These are the activations of a small neural network, seen along a few directions. Each row is one input.
In each table, some parts of the input vary, and every possible input appears once, in random order.
Descriptions start from the smaller parts, as in this example, which fits no table here: values(3) and (point or line(9) or (ring(5) and line(6))).
Shared parts are said once, and a part with two or three values counts as separate values.

Other details of the inputs shift rows strongly along three fixed directions, in all tables alike. That doesn't count.

Rows:
R1:   3   5  -2   5  16 -26 -25 -24 -35   9  11
R2:  -5 -23 -11 -11   6  31   0 -20  14 -19 -11
R3:  13   2 -12  -6  10   1 -30 -17 -11   0   4
R4: -18 -11   2   2   5 -21   5 -11 -18  10   9
R5:  -7 -18 -12 -13  18  27  15 -21   1 -24  -8
R6: -11 -11  -3 -16  17  26   5 -22  10 -22 -16
R7:  23  17 -12   6  -1  13 -12  16   9  -7   2
R8:   8   4 -11   1  21  -3 -22 -22 -22  -7  -4
R9:  -3 -17   8  -1 -11 -17  -2  -5 -12   7  13
R10: 20 27 -3  2  7 10 -5 14  9 -7 -3
R11:  -6   3   1  14 -22  -5  10  24  15  11   7
R12:  -9  14  13   0 -15  -6  18  21  13   8   2
R13:  16  29 -12   4   0  12  -5  11   4  -5  -4
R14:  -7 -15   7   0  -9 -16  -3  -7 -10  11  15
R15:  -9  -8  10  -4  -2 -18   6 -14 -15  12   8
R16:  16   8  -3  -7  17  -4 -22 -19 -16  -7  -7
R17:  -6 -10  -5 -17  12  31  11 -25  10 -18 -10
R18: -17 -10  12   3  10 -22   2  -9 -13   5   5
R19:  19  20 -14   7  -2  14 -13  14  10  -4   3
R20:  -4 -11  10   3   4 -20   7 -11 -17   9  10
R21:  14  27  -6   5   8   8  -9  14  11  -5 -10
R22:  19  20 -13   9  -6  15 -14  13   8  -6   2
R23:  -9   8   1   9 -13 -12  19  27   8   8  -4
R24:   9   3   5   5  18 -30 -23 -18 -31   6   7
R25:  21  15 -12   8  -3  10 -15  17  10  -8  -4
R26: -10 -14   5   4 -12 -16  -6  -9 -10  11  11
R27: -12  14  12   2 -15  -8  16  21  14  10  -1
R28:   9   4  11  -4  15 -31 -24 -21 -34   8  13
R29: 16 30 -6  3  7 12 -6 12 10 -4 -2
R30:  12   7  -7  -6  17  -4 -23 -22 -18  -3  -8
R31:  -5   3   4   7 -25  -5   9  23  16  13   5
R32:  22  17 -11   8  -5  13 -13  15   8  -9   1
R33:  -8 -10  -7 -14  12  29   9 -25  12 -16 -13
R34:  16  28  -1  -4   4   7  -9  14   9  -9 -12
R35: 21 26 -7 -3 -4 10 -5 12  3 -7 -8
R36: 20 24 -1 -6  3 16 -9 18  3 -1 -8
R37: -9  6 10  9 -9 -4 14 30 10 14 -3
R38: -19  -8  11   2   9 -19   3 -13 -13   8  10
R39: -26 -36   9  -3   0   9  37 -12  11  -6  -7
R40: 13 32 -5  1  8 11 -6 13  8 -7 -2
R41:  -5  12   8   8 -13  -7  21  21  12  10   4
R42:   9   9 -11 -11  16  -2 -20 -21 -23  -5   1
R43:  -8 -22  16  10  -6 -46  -4  -2 -27  24  29
R44:  -9 -19   4  10  -4 -20  -5  -5 -11   9  10
R45:  15  28  -4  -1   3   8 -11  12  11  -5 -13
R46:  -4 -22 -12 -16   7  33   3 -22  12 -17  -3
R47:  11   4   9  -4  12 -31 -22 -21 -35   9  11
R48: -13 -22  16   9 -15 -44 -11  -8 -26  22  17
R49:  -5 -19   7  11  -6 -21  -6  -4 -13   7  12
R50:   0   2   8  -3  15 -25 -30 -18 -36  19  10
R51:   2   0   5   2 -23  -6  12  27  14  10   7
R52:  -7   9  13   8  -9 -10  18  26  13   4  -2
R53:  -8 -15   4   7  -5 -16  -3  -7 -12   9  18
R54: -12 -15   5   3   5 -24   6  -7 -19   5   5
R55: -24 -32  11  -6   1  11  39 -12  12  -8  -1
R56: 20 26 -9  4  2 11 -4 14  3 -8 -5
R57: 23 27 -5 -3 -1 10 -4 11  5 -4 -9
R58:  -7   8   7   6 -21 -10  17  23  10   9  -7
R59:  -3   8   5  -1 -19 -10  22  26   6   7  -1
R60:  11  11  -2 -10  19  -1 -23 -23 -16  -4   3
R61:  -5  11  16  -1 -14  -8  19  24  11   5   1
R62: -10 -11  -5 -15  15  29   7 -25  13 -17 -12
R63: -10 -14 -13 -15  12  25   8 -19   5 -20 -18
R64:  -2 -26 -10 -12   4  31   1 -20  12 -22 -11
R65:  12   5 -10  -9  17  -6 -21 -17 -22  -8  -6
R66: -12 -22  14   6 -11 -45  -9  -5 -22  25  18
R67: -24 -42   8  -9 -12  14  30 -10  15  -6   4
R68:  18  17 -14   9  -1  11 -16  15  12  -5  -5
R69:  19   0  -8  -4   6   1 -30 -17 -17  -8   6
R70: -30 -41   1  -2  -5  14  29 -10  18  -2   4
R71: -10  12   2   2 -19  -9  18  23   9  12  -2
R72: -16 -19  28   2  -2 -45  -2  -2 -32  28  13
R73:  -9 -24 -14  -3   8  34   3 -24  12 -20  -5
R74:  17  26 -11   6   5   8  -7  12   8  -3 -13
R75:   0  -3   3  11 -18  -7  11  29  16   9   4
R76:  -8 -10  16  -2   2 -21   2  -8 -10   7   2
R77: -10 -14 -11  -8  17  30  12 -27   9 -16 -11
R78:  22  16 -10   1  -6  10 -17  15  11  -6  -6
R79:  -4  -1   1  12 -18  -7  10  28  17  11   3
R80: -35 -34   9  -5   4  18  32  -9  11   1  -2
R81:  23  15 -11  -1  -5   9 -17  16  11  -4  -6
R82:  -7 -15   6   0 -11 -15  -3  -8 -11   9  14
R83:  16  20 -15   9  -2  13 -15  14  12  -2   0
R84:  -8   8  11   6 -10   0  17  28   8  16   5
R85: -31 -33  13 -10  -1  16  29  -5  12   0 -10
R86:  -5   3   3   7 -27  -5   8  22  15  11   4
R87:  -9  13   9  10 -11  -7  17  22  16  11   2
R88: -30 -32  14  -8   5  11  37 -11  11 -11   2
R89: 19 24 -4  1  8 16 -7 20  3 -2 -5
R90:  -6  11   7   3 -23  -6  20  20   8  10   1
R91:  17  -2  -8  -2   6  -1 -32 -17 -15  -8   0
R92:  -9  11   5   5 -22  -7  18  20  10  12  -3
R93:  -4 -28 -11  -8  10  33   7 -22   9 -24  -2
R94:  16  26  -9   6   6   8  -8  13   9  -5 -12
R95:  14   0 -10  -2   7  -1 -32 -17 -13  -5  -1
R96:  -6 -11  -6 -13  13  27   7 -22  11 -19 -18
R97:  -2 -16  -6 -14  13  27  10 -24   8 -20 -18
R98:  20  20 -11   1 -11  14 -16  11   8  -5  -1
R99: -27 -35   9  -9  -7   9  35 -13   9  -8  -9
R100: -5  4 12  8 -9 -4 16 31  9 12 -3
R101:  18  29 -10   3   3  12  -4  10   6  -2  -4
R102:  13  -2 -12   6  12   0 -32 -17 -15  -7   2
R103:  13   3  -9   0  21  -4 -22 -21 -23  -9  -3
R104:  -7   9  13   0 -15   0  16  26   9  16   1
R105: -11 -15 -14 -12  17  29  14 -22   3 -20  -7
R106:  10  -3  -3   4  12 -26 -31 -16 -30  12  22
R107: -12  -9   9  -2  -1 -19   4 -15 -13  13   4
R108:  -8  12   6  10 -13  -8  19  21  14  12   1
R109:  -4   7  12   9 -10 -10  18  26  14   7  -2
R110:  16  -3 -10   3  16  -2 -30 -16 -15  -6   4
Each input here is: values(2) and ring(5) and (point or line(4) or line(6)).
The inputs of R86 and R64 match in every part but the ring(5) part. If R50 is changed in the same way as R86 into R64, which row does it become?
> R72
The inputs of R28 and R76 match in every part but the ring(5) part. If R88 is changed in the same way as R28 into R76, which row does it become?
> R52
List by row number the other rows that have the ring(5) part and the values(2) part in common with R102.
> R8, R18, R21, R23, R37, R44, R68, R74, R79, R94
List by row number the other rows that have the ring(5) part and the values(2) part in common with R66.
> R2, R6, R30, R45, R48, R58, R63, R85, R95, R96
Change only the line(4) part in R53. List by row number the other rows that result.
> R19, R22, R106
Change only the values(2) part in R16. List by row number the other rows that result.
> R24
Change only the values(2) part in R89. List by row number the other rows that result.
> R36
A walk changes only the line(6) part. It starts at R5 and steps to R56. List the rest of the walk in order.
> R20, R55, R10, R88

Rows:
R111:   0 -24  -4  -1  -5  13  -2 -13   1  -3  -2
R112: -14  12  18  15 -15 -23  16  26   5  18   4
R113:  13  21   0  13  -1 -21  -2  22   0   8   3
R114:  -4  19  -8  -5 -18  21  26  15  25  -7 -14
R115:   3 -11 -14  -4   6  17 -10 -16   0 -11   8
R116:   4   3  -9   3 -21  26  14  19  30  -4   1
R117:  -8 -21  -7   0   2  10  -6 -11   7  -6   2
R118: -11 -11  -5   1  16   6   4 -13   5  -4  -3
R119: -13  -4  20   1   3 -29   5 -11 -25  18  17
R120:  19  -3 -18  -5  15  16 -30 -16  -7 -24   0
R121:  -4  -7  10  14 -31 -20  10  29   5  22   9
R122: -14 -20  12 -15   1  -2  17  -8   2  -6  -1
R123:   0  21  13   3  -9 -14   3  21   7  16  -2
R124:  15  32  -1  -6  -4  -5 -10  17  -1   7   5
R125: -16 -18  12  -1   4   0  22  -9   1  -8  -3
R126:  32  27 -17   8  -1  -2 -36  18  -8   3   1
R127:   9  31   4  10  -4 -12  -1  18  -5  10   7
R128:  -3  -8   4 -13  12   9   5 -13  -6  -2  -9
R129: -15 -15   0   6 -27  17  28  33  29  -1  -3
R130:   1   8 -10   4  -2  24  22  25  26  -5 -15
R131:  16   6 -11   5  15 -18 -53 -17 -29   1  13
R132:  -5  13   0  -9  -8  23  16  23  32  -5 -14
R133:  21  11  -7 -15  26  14 -20 -23  -9 -18 -12
R134: -11  -5   8  -6  14   8   3 -14   0  -4  -6
R135:   5 -13  -9  -1   3  17 -17 -21   4  -7  -2
R136:   4 -22  -2  -1  -5   7  -2 -15   3  -8   0
R137:  -6 -21  -5  -1  -1  11  -6 -14   7  -4   1
R138: -19 -28  -1  -1  -9   6  12  -7   3  -4  15
R139:  -1 -23  -6  -2   0   7   0  -9   5 -12   2
R140: -24 -14  19  12   4 -40   7  -6 -20  21  14
R141:   0  -1  18   0  10 -29  -7 -11 -26   7   7
R142: 18 36  1 -2  0 -5 -8 14 -2  9  2
R143: -17 -13  17   0 -12 -46   9 -12 -23  14   6
R144: -10  -8  -5 -10   1   5   8 -16  -6  -6 -15
R145:  -4  -9   0   0  16   4   9 -11  -2 -12  -4
R146:   2 -23  -3  -2  -2   8  -1 -13   4 -10   1
R147:  27  40  -6   7  10  -3 -25  15 -13   2  -7
R148:   0  -2  11  -9   7 -29 -17  -8 -31  15   8
R149:   5  20  12   4  -6 -11   4  24  -4  13  -4
R150:  14  10 -21  -4  29  17 -16 -22  -8 -13  -1
R151:  -9 -11  -2  -1  14  10  11  -8  -3  -6  -7
R152: -27 -21   9   2   2  -1  32  -8   1   3   8
R153:  -1  25   3   6 -17 -21  -1  17   2  13  -7
R154:  28  21 -21   1  -8  37 -13   8  22 -12  -5
Describe the family of inputs behind these rows.
> values(4) and (point or line(4) or line(6))
The inputs of R134 and R141 match in every part but the values(4) part. If R135 is changed in the same way as R134 into R141, which row does it become?
> R136
The inputs of R152 and R145 match in every part but the values(4) part. If R142 is changed in the same way as R152 into R145, which row does it become?
> R133
Change only the values(4) part in R122. List by row number the other rows that result.
> R124, R132, R148
List by row number the other rows that have the values(4) part in common with R121.
> R111, R126, R128, R129, R130, R144, R147, R148, R149, R151
Change only the line(4) part in R154. List by row number the other rows that result.
> R115, R116, R138
Change only the values(4) part in R125. List by row number the other rows that result.
> R112, R127, R147
